These are the activations of a small neural network, seen along a few directions. Each row is one input.
In each table, some parts of the input vary, and every possible input appears once, in random order.
A made-up example of a description, with smaller parts first: one of 2 separate values, together with either a single point or one of 9 places along a line or (one of 5 places around a ring, together with one of 6 places along a line).
Shared parts are said once, and a part with two or three values counts as separate values.
In the rows, zero is written as 128.

Other details of the inputs vary at random and push rows far along three fixed directions, the same in every table; ignore that.
To show where, the next rows are all for the same input, with only those details redrawn:
[117 128 123 155 105 136 155 154 125 110 138  87  86 122]
[138 146 123 112 153 165 102 149 136 149 158 175 163 114]
[123  48 127 133 133 143 149 144 178 155 174 102 138  93]
[117 147 126 119 148 141  63 112 124 128 140  81 103 125]

Rows:
x1: [124 115 135  97 141 140  69  90 113 101 110  94 115 158]
x2: [135 153 148 114 135 118  72  94 136 135 101  81 119 119]
x3: [128 154 138 132 156 116 109 131 142 165 128 184 184 114]
x4: [139 154 134 126 144 111 105 130 152 163 127 187 180 117]
x5: [137 194 124 114 130 161 124 130  64  80  92 169 127 186]
x6: [131 123 112  94 140 130  64 103 119 118 129  97  92 153]
x7: [134 141 115 103 135 129  59 110 134 116 137  87  99 131]
x8: [116 137 101 104 133  98  66  88 126 125 120 105 101 126]
x9: [101 135 152 178 126  88 175 128 112 132 120  93 108 132]
x10: [109  49 159 134 144 154 168 125 169 150 165  94 160 107]
x11: [130 208  98 121 115 118 114 126  77 103 100 191 104 158]
x12: [137 152 164 116 170 148 128 123 121 163 131 170 185 114]
x13: [159 139 132  86 140 134 113 129 143 146 109 181 178 119]
x14: [127 143 133 101 128 139  64 100 143 105 117  81 120 136]
x15: [125 227 138 131 117 169 113 148  92  93 101 154 131 147]
x16: [110 127 137 158 123 137 169 146 106 116 149  85  87 132]
x17: [100  70 137 113 192 118  75  72 157 188 179 108 161  92]
x18: [102 133 116 168 103 107 160 130 124 119 128 101  90 109]
x19: [121  20 112 126 132 102 155 109 157 148 155 135 134 109]
x20: [109 136 143 179 109  88 167 131 116 134 116  91 113 127]
x21: [131 132 108  92 135 127  61 111 127 116 130  90  97 139]
x22: [151 113 115  92 153 154 103 137 116 132 148 194 155 143]
x23: [147  50 142 119 120 113 158 124 192 151 133 104 155  90]
x24: [138 112 135 132  97 108 169 126 123 109  88 100  95 141]
x25: [135  99 101 143 120 123 209 148 109 127 137 210 146 136]
x26: [145 149 126 116 143 104 105 129 152 152 125 190 181 121]
x27: [122 141 123 112 138  78  68  93 132 132 100  98 119 140]
x28: [126  23 128 137 149  86 167 108 157 159 135 125 156 132]
x29: [113 133 113 161  91 102 156 130 133 117 127 105  86 112]
x30: [139 128 126 151 110 162 199 185 123 138 163 177 152 116]
x31: [132 226 119 133 124 159 108 159  83 104 121 160 111 143]
x32: [121 132 126 115 143  81  71  85 125 134  99 105 113 154]
x33: [124 153 157 124 148 124  81  89 113 144 110  73 129 120]
x34: [130  95 110 138 118 129 166 135  97  97 129 101  82 161]
x35: [136 102 136 139 117 111 179 118 100 106  91  98 102 151]
x36: [123 132 119 164 108 132 204 161 122 147 154 191 156 102]
x37: [158 120 141  93 152 136 116 119 120 141 110 190 175 134]
x38: [111 130 147 156  98 148 165 138 120 107 125  77 112 131]
x39: [145 135 147 149 109 143 207 172 141 139 117 178 166 102]
x40: [125 116 124 126  85 133 158 141 137  87 107  90 101 141]
x41: [127  42 135  98 180  87  65  73 163 173 137 123 169 125]
x42: [149 128 117 141  98 156 190 189 147 128 154 185 142 114]
x43: [124 106 127 128  90 136 161 133 129  89 106  97  95 155]
x44: [134 226 101 130 109 117 109 133  92 100 108 181 111 136]
x45: [121 129 138 146  86 142 156 142 143  97 116  84 102 130]
Question: The inputs of x20 and x30 match in every part but one. If x41 is changed in the same way as x20 into x30, which row does it become?
Answer: x22
Question: Describe the family of inputs behind these rows.
Answer: one of 5 places around a ring, together with one of 9 places along a line
Question: Which other rows does x45 become when the place on the ring of 5 takes its other values? List them by row number.
Answer: x2, x4, x29, x42
Question: Which other rows does x45 become when the place on the line of 9 takes its other values? List them by row number.
Answer: x1, x5, x10, x14, x15, x38, x40, x43
Question: Which other rows does x37 become when the place on the line of 9 takes its other values? List them by row number.
Answer: x2, x12, x13, x23, x24, x33, x35, x39

Rows:
x46: [118  84 128 151 115 116 163 139 150 134 144  95 115 114]
x47: [127  72 127 141 114 101 168 127 144 132 126 105 114 122]
x48: [139 131 127 112 142 152 113 134 131 137 139 163 156 124]
x49: [133 142 127 119 141 136 115 131 137 147 139 164 158 114]
x50: [121  73 130 144 113 104 168 124 147 128 124 105 121 124]
x51: [124  77 131 140 110 132 165 135 147 124 139  93 117 119]
x52: [116 128 131 130 128  93  93  89 109 111  99  52  76 145]
x53: [133 136 132 113 147 151 119 132 129 141 142 160 159 124]
x54: [120  73 127 144 112 102 167 124 147 129 127 107 118 123]
x55: [132 178 126 163  87 132 200 175 104 104 113 165 114 130]
x56: [120 220 117 149 101 105 125 127  64  79  79 126  75 168]
x57: [109 142 136 138 124 108  90  96 118 113 110  43  78 129]
x58: [140 132 127 107 140 149 113 137 138 135 136 162 156 126]
x59: [132 135 123 115 146 146 116 133 130 142 147 165 153 122]
x60: [124  78 122 137 108 124 161 139 154 124 141  97 111 118]
x61: [129 219 127 143 104 110 129 128  60  80  73 120  76 170]
x62: [134 139 133 121 147 142 115 136 134 146 139 161 160 122]
x63: [132 135 127 115 146 148 116 133 130 142 145 164 153 121]
x64: [138 131 124 112 140 150 112 134 132 138 142 165 154 124]
x65: [123 185 131 103 156 116  43  82  96 121  98 119 124 155]
x66: [135 142 136 117 141 141 118 130 137 146 134 159 164 116]
x67: [138 169 125 150  85 145 199 179 105  92 111 163 114 143]
x68: [120  84 137 149 115 122 166 137 149 133 139  91 121 117]
x69: [119  84 132 151 115 118 164 139 150 134 142  95 116 114]
x70: [117  92 129  87 181  95   6  44 142 155 128  52 117 129]
x71: [133 135 129 115 147 150 117 133 129 141 142 162 156 122]
x72: [139 133 124 107 139 147 112 136 138 136 139 164 153 125]
x73: [137 132 120 112 140 148 112 134 132 138 144 165 154 124]
Question: The inputs of x48 and x73 match in every part but one. If x57 is changed in the same way as x48 into x73, which row does it become?
Answer: x49
Question: Describe the family of inputs behind these rows.
Answer: one of 4 places along a line, together with either one of 2 separate values or one of 5 places along a line
Question: Which other rows does x58 become when the place on the line of 4 takes its other values? List them by row number.
Answer: x60, x67, x72
Question: Start at x59 and move only the place on the line of 4, one step at a time. The first step leads to x63. Which rows follow, in order?
Answer: x71, x53

Rows:
x74: [138 133 136 128 134 140 142 144 138 142 132 169 165 121]
x75: [118 169 118 164  81 119 163 147  86  76 106  84  53 153]
x76: [137 169 129 132 117 148 162 157 103 113 121 179 141 142]
x77: [121 163 137 101 158 119  28  78 118 132 112  73 112 134]
x78: [121 152 127  93 154 130  26  80 117 122 118  81 106 140]
x79: [115  47 131 143 120 118 159 119 155 132 145  63 106 113]
x80: [141 126 133 118 134 148 137 143 133 133 132 167 159 129]
x81: [110  54 128 148 117 107 144 116 164 141 150  56 103 105]
x82: [130 118 132 125 145 137 128 130 139 153 144 156 163 110]
x83: [139 187 125 140 105 142 162 164 108 111 115 186 135 132]
x84: [118 117 123 164  88 120 196 156 116  98 124  95  76 135]
x85: [117  76 120 147  99 121 170 139 145 112 135  78  92 123]
x86: [127 193 120 111 138  97  62  86  75 101  79 119  95 170]
x87: [128 103 140 117 151 136 119 119 154 160 148 145 171 111]
x88: [142 102 130 102 145 145 116 128 152 148 142 151 163 119]
x89: [129 112 131 119 152 133 115 127 147 158 152 150 158 111]
x90: [140 180 121 140 114 106 163 144  95 117  94 199 138 149]
x91: [132 102 125 113 148 137 113 128 161 157 154 154 168 107]
Question: Describe the family of inputs behind these rows.
Answer: one of 2 separate values, together with either a single point or one of 8 places around a ring
Question: The inputs of x75 and x81 match in every part but the choice among 2 separate values. If x86 is changed in the same way as x75 into x81, which row does it become?
Answer: x90
